Each row below holds a small network's activations on one input, seen along a few directions.
In each table, some parts of the input vary, and every possible input appears once, in random order.
A made-up example of a description, with smaller parts first: one of 8 places around a ring, together with either a single point or one of 9 places around a ring or (one of 2 separate values, together with one of 6 places along a line).
Shared parts are said once, and a part with two or three values counts as separate values.

Other details of the inputs shift rows strongly along two fixed directions, in all tables alike. That doesn't count.

A family of inputs:
r1: [-11   9   1  -6   4   1 -11  -4   7 -10  -3]
r2: [  4  -4  -2  -2 -12   2  -4   6   6  -5   1]
r3: [  0   3   2  -6   7  -2 -12   7   4  -7 -11]
r4: [  4   5   1  -1   0   0  -5   9   4 -10  -8]
r5: [  6   2  -1  -3 -17   3  -6 -11 -14  -8  10]
r6: [ 8 -6 30  0 -2 -6 -2 -7  7 -6 12]
r7: [ -1  13   4   4 -17  13   6   5  -1  -8   0]
r8: [  3   3   1  -7   2   0 -10   5   2  -6 -10]
r9: [  1   3   6  -2  -5   2 -12  -3 -19  -7  -4]
r10: [ -2   2   3 -14  -6   0  -5  -2  -2  -6 -10]
r11: [ -3  -7  -4  13  21  12  36   2 -10  22   3]
r12: [-10   9   2   9  -1  10  -4   5  16 -10  -5]
r13: [  0   6   5  -5  -4   6 -10   7 -10  -3  -3]
r14: [  5   5  -2  -6 -16   6  -4   0  -4  -4  11]
r15: [ -1   4  -1 -10 -18   2  -1  -3  -6  -6  12]
r16: [ -6   5   5  -9  -5   1  -6   5 -12  -5  -2]
r17: [  4 -18  -9   6  21   2  23 -13 -23  22  13]
r18: [ -1  -7  -1   5 -10   0  -1  13  14  -7  -2]
r19: [-10   0  -2  11  -6   6  -5   6  20  -8   5]
r20: [ 4 -4 -3  0 -6 -4 -6 10  8 -8  2]
r21: [  1  -3   1  -3  -9   3 -11   8  -5  -1   7]
r22: [-5 -8  0  6 -5 -2 -4 15 15 -8 -2]
r23: [  9  -8  23   4  33   1  32 -18  -5  16   9]
r24: [ -4   3  -4   6  -2   3 -10   3  15  -9   8]
r25: [  0 -19 -12  -5  20   0  30 -12  -5  23   6]
r26: [  5  14   2  -7 -10  10  -3  -1  -8  -5   2]
r27: [ -6   1   2 -10   5  -8  -9   4   2 -10 -10]
r28: [  1  -1   3  -3   6  -6 -14  -3  -6 -12 -12]
r29: [ 4  5  2 -3 -7  6 -3  4  2 -6 -9]
r30: [  1 -10  -1  -2   0 -10 -15  -2  -1 -10  -2]
r31: [ -2 -10 -14   7  33   5  21 -12   6  21  13]
r32: [ -5   1   4   5   0   1  -3  13  11 -10 -12]
r33: [  5 -10  -1  -6 -11  -1 -11  -8  -4  -6  -2]
r34: [  0   4   0   5 -23  10   5   6   3  -6  10]
r35: [ -2   2   3   3  -5   3   0  12   9  -9 -12]
r36: [ -2  13   3 -11 -12   5   0  -4 -11  -8   2]
r37: [  5   7  -2   1 -18   6   1   4  -3  -7  14]
r38: [  5  11   3  -5 -11   6  -5 -12 -18 -10   0]
r39: [  5  -9  -2  -4  -4  -8 -13  -4  -3  -9  -2]
r40: [  7 -11  -9   2  33  -2  24 -16 -15  16  -4]
r41: [ -1   2   4   1 -11   9   1   7   8  -5 -12]
r42: [ 1  8  5  2 -6  6 -5 11 -8 -6 -1]
r43: [  6  -8  -8  -2  28   8  27 -11  -7  24  -4]
r44: [  1  -1   1   3 -12   3  -6  12  -4  -4   9]
r45: [ -2  -7  -3 -10  -5  -9  -7   4   4  -8   0]
r46: [ -6  -8  -2  -9   0 -11 -10   6   6  -8  -1]
r47: [ 0 -5 -2  2 -1 -6 -8 12  9 -9  1]
r48: [ 2 -7 -9  8 36  0 28 -1 -3 17 -2]
r49: [-11   0  -3  -4  -1  -3 -12  -3  11  -8   7]
r50: [  6 -18 -12  -1  22   5  27 -10  -3  25   6]
r51: [ -1  -8   0   3 -17   6   0   8  12  -4  -2]
r52: [  -4   66   22   39  -40 -110  -19  -22   15  109  -29]
r53: [ -5  12   0   5   4   6  -9   2  10 -10  -2]
r54: [ -5  10   0  -1   6   6 -14  -2   9  -7  -4]
r55: [ -3 -16  -9   0  21   0  28  -6 -16  23  14]
r56: [  5  -1   3  -7  -5   2 -10  -9  -9  -7 -12]
r57: [ -4   7   1   1   5   2 -16 -12   0 -12  -5]
r58: [  7   5  -9   7  19  12  37  -9 -15  19  11]
r59: [ -1 -14 -14  10  32   1  19 -22  -4  17  12]
r60: [  0  -6  -2  -4   2  -6 -13   8   8  -6  -1]
r61: [ -4  -5   3   7 -16   6  -1  15   2  -3   6]
r62: [  4  -6  -3  -6  -3  -4 -11   6   7  -5  -1]
Description of these inputs: one of 2 separate values, together with either a single point or (one of 5 places along a line, together with one of 6 places along a line).
Changing only the choice among 2 separate values turns r44 into r42. The same change can be made to r51. Which row results?
> r41
Changing only the choice among 2 separate values turns r3 into r60. The same change can be made to r52. Which row results?
> r45
Change only the place on the line of 5 in r34. List by row number the other rows that result.
> r5, r14, r15, r37
A walk changes only the place on the line of 6. It starts at r26 and steps to r13. List the rest of the walk in order.
> r43, r8, r3, r54
A walk changes only the place on the line of 5. It starts at r30 and steps to r46. List the rest of the walk in order.
> r60, r47, r22
Change only the choice among 2 separate values in r48. List by row number the other rows that result.
> r47
Change only the place on the line of 6 in r52. List by row number the other rows that result.
> r1, r10, r16, r27, r36

A family of inputs:
r63: [  1   3   5   1  12  14  14 -11   5  -4   4]
r64: [  0 -15 -12 -15  30  43   4  -3 -13 -44   0]
r65: [  7 -19  -2 -20  17  -2   1 -13 -20  -4   3]
r66: [  1 -18  -5 -32 -21  35 -44  12  -7 -76   6]
r67: [ -1  15  11   1  17 -26   1 -19 -13  26 -18]
r68: [-11 -12  -6   7  27  -1   4  10  23  -4 -12]
r69: [-4  2 -3 11 -6 -9 12 -5 -1 22 21]
r70: [  5 -16 -15 -11  -4  14  22   9 -13  -9   3]
r71: [  7 -13  -3  -4   2   9  10 -11   2  -2  18]
r72: [  6   2   2  23  -9 -24  20  -5  -7  48   6]
r73: [ -1   5  -5  -4   5  18  17  11  -5   7 -12]
r74: [  3  30  10  36  -3 -34  22  -7   1  64 -10]
r75: [-5  8  0  4 12 19 14  3  2 -5 12]
r76: [ -9  28  22   4 -79 -56 -96  30  48 -18 -23]
Changing only one part turns r70 into r73. The same change can be made to r72. Which row results?
> r74
What is each input in this table made of?
> one of 2 separate values, together with either a single point or one of 6 places along a line
Change only the choice among 2 separate values in r75. List by row number the other rows that result.
> r69
